[[128 129 127 129 130 126 126 126 127 128 126]
 [126 130 124 124 124 128 129 128 127 128 128]
 [114 125 108 141 126 142 124 139 153 154 131]
 [114 134 158 115 126 123 117 123 125 127 128]
 [121 126 118 136 128 136 127 134 140 143 130]
 [127 131 130 131 124 125 120 130 129 126 128]]
Rows and columns are numbered from 1.
Give the entry just left of the smallest entry.
125
Give the entry directly below 108.
158
Give the entry at row 2, column 1.
126
The entry directly below 118: 130
The top entry of the column that holds the largest entry is 127
The entry at row 3, column 1 -> 114
Give the entry directly below 141.
115
The entry directly above the smallest entry: 124
Give the top-right entry.
126
Give the entry just left of the largest entry.
134
The entry in row 1 and column 2 is 129
The entry just right of 118: 136
Give the bottom-left entry.
127
The entry in the bottom-right corner: 128
The entry at row 1, column 1 -> 128
Give the entry directly below the largest entry.
118
Give the entry just right of 154.
131

Read these off the grid that follows.
1) Read off the entry in the bottom-left corner.
2) Read off the top entry of the column that holds the smallest entry.
3) Read off the smallest entry in the first row.
4) Read off the last entry of the largest entry's row.
5) Read off the last entry, reading row by row.
6) Read off the bottom entry of the column that holds the smallest entry.
7) Read off the third entry from the end, reading row by row.
8) Read off the entry just left of 157.
[[140 126 114 149 118 138 154 140 150 140 124]
 [141 119 119 139 133 143 147 136 138 124 129]
 [124 135 116 130 118 138 138 131 139 157 115]
 [123 130 113 121 124 143 135 129 130 158 111]
 [137 115 136 129 123 123 135 141 136 102 133]]
1) 137
2) 140
3) 114
4) 111
5) 133
6) 102
7) 136
8) 139

[[133, 133, 126, 132, 128, 126, 132, 126, 120], [146, 118, 114, 138, 139, 122, 136, 139, 135], [120, 114, 142, 127, 136, 137, 121, 137, 142], [112, 139, 141, 111, 117, 137, 119, 121, 127], [128, 129, 127, 127, 127, 126, 127, 132, 127], [140, 137, 119, 139, 124, 118, 136, 121, 110], [140, 143, 112, 138, 121, 118, 135, 115, 106], [126, 129, 125, 127, 126, 126, 125, 133, 133], [118, 111, 140, 128, 142, 128, 133, 144, 143], [145, 112, 108, 107, 137, 149, 111, 138, 127], [128, 129, 129, 131, 130, 130, 129, 128, 122], [141, 119, 116, 136, 137, 122, 136, 135, 130], [131, 129, 126, 132, 130, 126, 128, 128, 122]]
The entry just left of the centre entry -> 138
Give the entry just right of the largest entry.
A: 111
The largest entry -> 149
Give the entry just right of the centre entry.
A: 118
Give the entry just left of the smallest entry.
A: 115
Give the smallest entry.
A: 106
The entry just left of 144 is 133

Read these off the matrix that follows. Indices start at 1.
1) Find the entry in row 3 and column 1.
2) Find the entry at row 2, column 2.
3) Find the entry in row 1 and column 3.
4) Find the entry in row 1 and column 2.
5) Find the entry in row 2 and column 3.
6) Find the bottom-right entry.
7) Find the entry at row 2, column 1.
[[123 129 126 127 130 126 130 125 132 132 126 132 135 127 125 122]
 [129 128 129 130 125 122 128 126 129 116 128 123 129 130 128 135]
 [119 128 127 126 132 133 128 128 127 149 127 138 129 126 126 113]
 [143 129 128 127 119 130 128 130 127 123 129 105 125 125 127 143]
 [146 129 128 126 121 130 127 129 127 108 129 105 126 124 124 149]]
1) 119
2) 128
3) 126
4) 129
5) 129
6) 149
7) 129
